Each row below holds a small network's activations on one input, seen along a few directions.
Each table varies a few parts of the input and shows all the possible inputs, shuffled.
A made-up example of a description, with smaller parts first: one of 5 places around a ring, together with either a single point or one of 11 places along a line or (one of 3 separate values, together with one of 4 places along a line).
Shared parts are said once, and a part with two or three values counts as separate values.
(in the rows, 128 means zero)

Other details of the inputs shift rows strongly along two fixed directions, in all tables alike. That doesn't count.

Table:
x1: [116 110 126 112 141 153 102 103 128  97  97 116 122 119 135]
x2: [139 143 120 137 144 148 110  75  97 120 104  99 143 134 131]
x3: [171 165 110 142  70  63 169 168 111 150 146 108 170  72  93]
x4: [174 159 124 117  95  57 176 148 112 148 132 167 175  89  69]
x5: [186 136 163 111 125  94 179 188 129 142 214 198 107 147 182]
x6: [122 132 136 133 110 147  73 118 118 134  93 107 145 117 101]
x7: [125 125 109 150 134 134 109 110 100 132  98  75 136 136 125]
x8: [122 121 133 133 113 139  81 131 104 133  90 106 136 124  92]
x9: [ 97 129  96 116 128 152 125 101 137 114  83 117 124 133  99]
x10: [ 78 120 113 111 136 130 127  91 125 101  91 115 122 112 114]
x11: [116 136 111 106 111 158 112 104 124 105  78 111 132 132 122]
x12: [103 136 106 108 120 161 116  98 139 110  89 113 139 131 112]
x13: [154 137 164 134  97 102 150 210 181 156 225 183 123 124 163]
x14: [107  96 119 119 152 138 119 110 129 103  94 117 105 130 110]
x15: [176 132 175 117 104 102 158 197 153 150 207 209 125 136 181]
x16: [115  98 122 112 142 145 108 112 114  97  93 113 112 127 124]
x17: [114 125 107 106 113 151 118 114 109 104  74 108 122 139 111]
x18: [103 110 120 114 149 156 106  97 143 102 106 117 129 118 125]
x19: [107 129  97 161 149 136 116  97 126 142 106  83 138 130 113]
x20: [ 95 115 124 101 121 129 119 101  97  91  81 104 120 118 126]
x21: [ 99  86 146 120 145 169 131 171 165 115 142 153  53 195 180]
x22: [112  93 167 159 135 176  90 177 160 144 166 120  79 168 202]
x23: [104 126 121 145 128 140  88 120 132 142  99 115 137 118  80]
x24: [109 118 118 160 128 135 106 129 119 143  92  79 126 124  94]
x25: [104  81 173 149 148 161  90 189 160 143 156 150  65 182 161]
x26: [120 105 158 146 175 178 116 129 154 129 184 143  86 188 205]
x27: [125 136 112 151 131 142 101  97 113 133 101  76 146 128 135]
x28: [185 173 115 110 113  57 190 127 102 143 145 158 166  93  82]
x29: [ 97 103 111 122 157 146 115 101 142 106 102 122 114 121 113]
x30: [168 168  94 148 100  49 192 145 119 150 149 109 167  90  95]
x31: [ 80  76 163 115 154 148 131 158 153 102 149 149  51 174 194]
x32: [143 142 132 112 144 150  99  78  94 126  95 125 146 131 120]
x33: [ 84 127 122 103 128 140 117  86 126  97  97 109 137 109 127]
x34: [157 127 160 128 123  95 172 197 167 157 211 216 118 137 157]
x35: [121 136 105 147 161 141 124  74 111 128 109 106 134 136 108]
x36: [192 177 106 127 101  61 190 126  90 130 154 130 170  93 107]
x37: [100 125 110 163 131 143 103 118 132 147 102  85 134 115  96]
x38: [124 135 117 122 162 144 114  77 108 134 101 132 137 133  98]
x39: [ 96 127 128 101 120 137 112  91 111  92  85 106 130 110 136]
x40: [166 180  96 143  94  67 180 130 134 150 166 111 189  79 110]
x41: [183 161 127 110  83  65 165 149  97 143 133 165 182  86  83]
x42: [183 186 116 104 107  76 177 111 115 143 160 159 188  82  96]
x43: [ 99  94 162 162 144 180  95 171 174 149 176 122  85 167 192]
x44: [163 132 170 119 113 105 163 192 168 154 218 211 132 135 171]
x45: [123  92 156 151 180 160 128 144 140 129 168 142  63 199 191]
Each input here is: one of 5 places around a ring, together with either one of 3 separate values or one of 6 places around a ring.
Changing only the place on the ring of 5 turns x22 into x24. The same change can be made to x27. Which row results? -> x30
Changing only the place on the ring of 5 turns x26 into x36. The same change can be made to x43. Which row results? -> x3
Which other rows agree with x19 in the place on the ring of 5? List them by row number. -> x9, x10, x23, x29, x34, x35, x37, x38
Change only the choice among 3 separate values in x18. List by row number the other rows that result. -> x12, x33

Table:
x46: [ 88  77 150 141 175 138 160 161 174  96 183 138  49 169 207]
x47: [152 154 116 157 112 134  97 123 108 172 102 107 188  92  48]
x48: [128 126 109  98 104 106 141 105 110 114  63 150 147 101  40]
x49: [ 52  80 130 107 159 191  79 111 141 102  38 130  75 171 110]
x50: [154 169  86 148 140 111 143  62  95 134 113  88 189 125 101]
x51: [170 160 106 161 130  58 209 153 157 151 213 143 124 106 147]
x52: [164 149 115 172  83  75 164 210 174 175 206 127 140  97 131]
x53: [101 129  96 140  87 103 127 139 130 114  87  67 163  73  67]
x54: [124 147  78 173 115  98 137 112 118 160  91  80 148 103  59]
x55: [131  99 151 175 194 144 135 152 167 144 204 152  76 194 198]
x56: [131 127 119 108  71  75 176 216 170 126 183 164 130  76 133]
x57: [195 149 146 121 149  59 192 149 125 158 199 199 144 115 134]
x58: [ 70 100 126  79 175 202  94  59 126  75  58 123  97 177 160]
x59: [123 152  79 134 143  94 163  77 116 118 105  70 139  90  80]
x60: [156 171  86 158 106 115 124  86  98 136 104  62 168  93 116]
x61: [127  85 169  83 160 171 145 131 153  93 173 198  70 194 215]
x62: [114 149  84 113 119 101 173  74 103  87  96  77 164  98 110]
x63: [136 147  90 175 125  98 128 113 111 161  91  95 168 118  51]
x64: [147 143 112 144  97  60 208 203 160 154 189 134 108 109 121]
x65: [ 89  86 130 188 162 199  29 123 140 153  89  71 120 174 116]
x66: [114  64 181 111 128 175  97 198 183 119 164 188  68 173 172]
x67: [ 82  84 179 146 113 153 115 201 177 116 181 125  72 159 219]
x68: [ 93  92 141 170 184 206  62 104 110 162  78 116 101 183  98]
x69: [151 110 164 171 156 166 105 168 151 143 196 133  90 194 233]
x70: [155 164 106 146 161 118 141  66  90 148 110 123 170 102  65]
x71: [131 163  76 118 127 108 166  69 103 114 107  64 157 105 106]
x72: [116 160 107 139  81 109 117 114 117 137  99  55 162  79  90]
x73: [ 87  94 144 112 206 188  68  60 102 100  81 140  85 180 114]
x74: [183 166 140  81 120  79 195 139 115 119 200 203 141 133 147]
x75: [130 143 138 102  58  74 174 196 157 122 184 164 137  75 160]
x76: [189 152 176 126  89  78 141 185 127 178 192 182 165 108 144]
x77: [129  98 161 131 181 204  37  76  82 134  74 109 120 177 160]
x78: [111  90 161 137 135 156 136 180 158  95 180 122  66 167 242]
x79: [128 165 103 167  85 111 104 107 117 158 104  64 175  85  93]
x80: [163 175 104 130 145 133 143  57  77 144 113 116 188 116  91]
x81: [ 89 108 105 159 184 198  85  56 118 124  98  65 103 184 166]
x82: [171 145 151 110  88  82 147 205 145 146 190 194 140 111 104]
x83: [138 136 107  87 136 104 154  62 107  92  82 150 150  92  66]
x84: [110 159 124  88  73 115 113 111 124 108  66 122 170  78  86]
x85: [ 57  80 138 108 142 205  47 125 154 102  50 113  95 154 117]
x86: [185 137 149 133 119  62 178 192 129 180 180 200 140 125 110]
x87: [150 143 119 144  81  77 175 216 173 154 199 116 126  93 128]
x88: [126 104 154 142 143 165 128 174 158 121 190 108  58 175 239]
x89: [110 106 156 107 166 207  40  77  85  99  75 121 100 179 147]
x90: [124 149  91  93  94 112 137  92  96  87  80 100 159  71 119]
x91: [151 170 135 151  99 133  93 103  92 169 104 107 193  91  74]
x92: [172 163 171 103  74  78 147 187 131 144 194 196 147 108 131]
x93: [ 38  64 114 122 158 185  82 113 131 103  54 110  71 156 119]
x94: [143  87 183  94 135 173 117 159 150  95 167 188  69 177 223]
x95: [102 136  79  97 134  94 163  76 113  89  87 118 142  73  86]
x96: [126 116 150 154 175 224  47  78  90 139  91  97 119 173 156]
x97: [104  75 158 147 171 198  22 119 116 158  75 112 122 169 110]
x98: [116 151  95  82 135  99 160  74 122  89  71 138 146  88  77]
x99: [130 129 119 139  89  54 214 207 159 127 177 146 114 103 124]
x100: [126 105 181 180 132 159  89 191 170 165 201 138  98 184 210]
x101: [133 143 135  92  73 119 106  99 109 112  76 134 173  82  74]
x102: [204 160 145 105 133  73 195 141 113 154 202 192 162 130 159]
x103: [ 92  85 140  94 158 160 155 146 159  90 178 166  64 174 235]
x104: [132 145 113 110 119 101 124 109  90 132  78 149 150 115  32]
x105: [138 164 107  78  95 117 134  90 106  87  65 120 163  85 110]
Describe the family of inputs behind these rows. -> one of 6 places around a ring, together with one of 10 places around a ring
Changing only the place on the ring of 6 turns x65 into x50. The same change can be made to x97. Which row results? -> x102
Changing only the place on the ring of 6 turns x60 into x51. The same change can be made to x77. Which row results? -> x57
Change only the place on the ring of 10 in x48. List by row number the other rows that result. -> x49, x54, x63, x64, x68, x86, x93, x99, x104

Table:
x106: [117 153  69 154 154 123 107  30  82 133  48  51 186  92  37]
x107: [148 116 167 140 160 165  97 143 124 163 149 174 106 188 141]
x108: [117  90 163 165 127 160  95 209 168 171 160 151  87 177 154]
x109: [114  95 167 131 131 162  96 167 138 123 156 126  86 160 198]
x110: [140 154  88 108 113  84 176 107 115 109 101 123 153  89  73]
x111: [ 87  90 124 148 189 195  85  90 121 124  89 100  85 196 147]
x112: [141 143 112 139  80  82 114 141 100 150  77 103 181  69  36]
x113: [144 118 149  97 134  83 214 190 177 115 226 216  87 140 193]
x114: [106 151  68 140 119 127 108  54  87 126  29  47 174  98  32]
x115: [ 76  76 146 188 163 200  26 135 145 168  92  88 106 166 111]
x116: [143 162 113  87  98  97 153  87 110 104 107 141 180  76  97]
x117: [ 68  72 136 142 167 183  71 108 119 110  78  80  75 170 142]
x118: [176 134 162 104 107 103 185 195 164 123 228 203 106 139 206]
x119: [115 105 152 148 130 163 114 180 165 142 166 131  78 174 195]
x120: [ 95  85 151 130 179 198  67  87 100 110  86 103  90 178 167]
x121: [162 160 102 116 113  73 166 100  86 121 111 119 166  86  92]
x122: [163 139 159 155 107 104 161 215 178 163 250 158 117 130 204]
x123: [132 153 101 118 114 127  92  43  58 111  37  68 189  85  66]
x124: [ 46  78 135 118 157 195  74 102 144  93  76 110  79 159 142]
x125: [173 134 161 154 141 109 174 188 166 160 248 176 109 149 210]
x126: [201 192  93  92  82  27 233 138 117 121 166 171 180  63  93]
x127: [ 64  76 125 125 168 196  78  98 134  98  71  96  74 172 133]
x128: [133 117 152 139 142 170 107 133 134 136 151 135 108 174 184]
x129: [118 148  93  98 100  78 172 109 128 105 104 126 156  74  73]
x130: [135 117 146 137 155 164 123 131 132 137 152 140 103 177 180]
x131: [122 151 110  91 138 135  85  28  68 118  21 129 190  92  13]
x132: [ 68  88 130 158 159 207  63 114 135 127  86  82  81 185 147]
x133: [ 72  91 135 172 165 205  44 104 141 139  94  66  97 163 150]
x134: [149 111 157 132 130  87 193 212 161 131 221 177  75 150 197]
x135: [151 131 169  94  99  97 180 201 177 116 223 206 108 129 208]
x136: [110 102 155  97 158 160 129 121 144 103 144 170  93 158 183]
x137: [ 98 153  73 165 122 132  88  53  94 137  42  32 184  80  34]
x138: [127 111 156 110 127 157 115 152 148 110 151 151  99 159 185]
x139: [ 92 149  90  92 106 141  88  43  90  95  23  76 185  73  53]
x140: [ 91  92 130 164 199 199  65  75 122 134 101  89  98 180 152]
x141: [154 172 106 129  91 110 129 105 103 136 102  98 184 101  96]
x142: [118  92 143 115 167 149 148 151 155 109 164 167  67 179 185]
x143: [190 194  87 130  79  25 234 157 126 148 171 144 178  73  82]
x144: [178 184  91 152  82  28 211 158 140 159 184 120 183  56  81]
x145: [163 167 102  96 109  95 166  92 100 111 108 134 173  87  91]
x146: [222 190 134 109  81  25 193 156  90 160 169 188 195  69  67]
x147: [132 148 107 131  90  84 149 132 107 122 109  98 153  82  89]
x148: [109  93 164 164 198 208  37  94 116 162 109 128 106 191 128]
x149: [209 204 108 141  75  36 200 140 121 160 194 138 212  52 103]
x150: [141 162 100 122  79  81 138 114  95 123  85  84 175  63  75]
x151: [123 136 119 113  86  92 131 147 136 134  99 147 166  75  55]
x152: [110  98 154 119 128 159 121 175 168 114 157 149  73 160 190]
x153: [158 112 157 128 138  86 193 201 153 131 225 184  80 154 202]
x154: [ 84  99 137 145 151 214  49 104 123 129  84  80 103 177 155]
x155: [203 194 119 110  50  24 199 163 106 133 169 141 197  51 108]
x156: [ 87 148  84  97 103 129  97  47  97  94  15  73 178  67  42]
x157: [108 151  70 159 146 124 107  41  90 134  45  46 179  89  34]
x158: [187 128 181 106 129 104 170 204 155 150 226 242  99 159 170]
x159: [ 70  80 137 105 188 197  83  73 128  92  82 133  80 175 157]
x160: [170 130 150 135 135 106 189 193 161 148 229 189  90 169 207]
x161: [ 74  70 145 139 148 201  43 135 140 129  66 116  91 167 108]
x162: [121 110 161 162 149 171  88 148 153 146 172 119 105 168 194]
x163: [112 105 149 112 128 170 105 152 149 111 142 137  94 154 179]
x164: [ 96  93 145 126 136 161 123 166 163 110 148 142  69 164 175]
x165: [166 182  93  90  80  17 242 145 136 114 163 172 174  49  80]
Describe the family of inputs behind these rows. -> one of 5 places along a line, together with either one of 2 separate values or one of 10 places around a ring
Changing only the place on the line of 5 turns x153 into x106. The same change can be made to x155. Which row results? -> x162
Which other rows agree with x158 in the place on the line of 5? List them by row number. -> x110, x118, x126, x127, x138, x142, x145, x152, x161, x163, x164
A walk changes only the place on the ring of 10. It starts at x113 and steps to x165. List the rest of the walk in order. -> x129, x124, x156, x139, x135, x116, x136, x159
Change only the place on the ring of 10 in x119. List by row number the other rows that result. -> x111, x114, x128, x130, x132, x141, x143, x154, x160
Change only the choice among 2 separate values in x148. List by row number the other rows that result. -> x115

Table:
x166: [232 177 107 124 126  93 149  93 118 121 177 128 202  64 114]
x167: [ 66  80 145 116 138 169  60  90 109  93  47  95 124 105 117]
x168: [178 151  79 124 108  44 192 139 104 117 112 115 147  93  70]
x169: [ 81 115  85 106 123 200  83  71 110  85  32  52 129 130 122]
x170: [107 105 104 119 138 193  61  89  83 125  17  89 125 152  50]
x171: [ 67 127 108 181 137 183  35  89 134 158  67  58 121 103  61]
x172: [169 140 104 119  96  55 159 157 113 132 106 145 151  92  47]
x173: [150 178 113  92  81  61 171 106  92 109 139 109 179  63 136]
x174: [149 154  83 103  75  54 188 142 139  93 125 109 161  64 114]
x175: [117 128 171 113 140 163 134 149 171 133 178 207  95 184 173]
x176: [ 70 123 133 107 173 171  66  38  96 124  61 124 145 133  86]
x177: [102  83 150 110 112 135 111 185 178 106 136 151  90 137 170]
x178: [176 139 118 131 124  49 200 142  89 123 142 132 135  88 105]
x179: [113 120 107 112 152 162 165 131 167 120 159 153  96 166 161]
x180: [151 175 107 168  90  59 176 161 136 153 179  69 167  83  92]
x181: [ 97  87 166 124 166 132 142 141 163 126 166 194  94 139 151]
x182: [155 124 160 134 142 151 142 160 121 126 164 153  66 204 193]
x183: [154 165 101  87  45  95 163 158 135 120 116 137 180  63  91]
x184: [115 124 119 174 151 179  40  76 103 192  39  78 177 145  88]
x185: [167 167 103 184  88  68 180 159 115 163 176 103 190 105 125]
x186: [106  99 117 125 167 126 166 140 184 110 169 161  79 165 167]
x187: [110 123 150 112 175 131 154 114 140 126 190 166  97 161 194]
x188: [151 107 126 126 140 151 156 178 133 126 156 140  71 183 168]
x189: [102  89 150 131 183 130 172 136 162 113 188 172  76 153 192]
x190: [121 128 174 104  92 159 109 167 154 114 149 165 105 156 192]
x191: [ 65 100 104 118 171 164  82  74 143 108  45 120 129 136  63]
x192: [123 139 142 118 148 153 161 117 159 120 176 171  94 183 187]
x193: [166 135 131 124 107  56 162 142  86 135 114 148 154  74  60]
x194: [148 123 137 185 161 154 120 147 146 188 157 118 125 180 197]
x195: [104 103 189  99 122 145  97 167 141 121 169 163  97 145 210]
x196: [140 107 183 118 147 124 111 170 105 147 166 174  89 166 162]
x197: [ 68 101 138 172 135 175  35 108 129 153  81  42 127 141  74]
x198: [149 206  70 173  89  65 170 129 135 158 150  72 172  38  64]
x199: [184 175 110 113 110  47 180 107  58 135 131 120 167  89  93]
x200: [127 130 158 112 106 157 137 153 153 101 169 142  85 170 229]
x201: [118 103 156 186 116 144  94 178 140 175 166 129 133 164 153]
x202: [107  83 160 124 137 130 148 162 150  94 170 136  76 131 221]
x203: [ 70 113  96 107 157 208  75  61 128 117  35 113 138 145  63]
x204: [191 178 135 114  76  81 159 148  94 145 129 165 157 116  80]
x205: [153 118 133 131 174 207  15  45 103 116  74 102 176 110  86]
Changing only one part turns x202 into x167. The same change can be made to x200. Which row results? -> x190
Describe the family of inputs behind these rows. -> one of 2 separate values, together with either a single point or one of 4 places along a line or (one of 3 separate values, together with one of 5 places around a ring)
Change only the choice among 2 separate values in x197. List by row number the other rows that result. -> x180
Change only the place on the ring of 5 in x175. List by row number the other rows that result. -> x176, x181, x191, x203
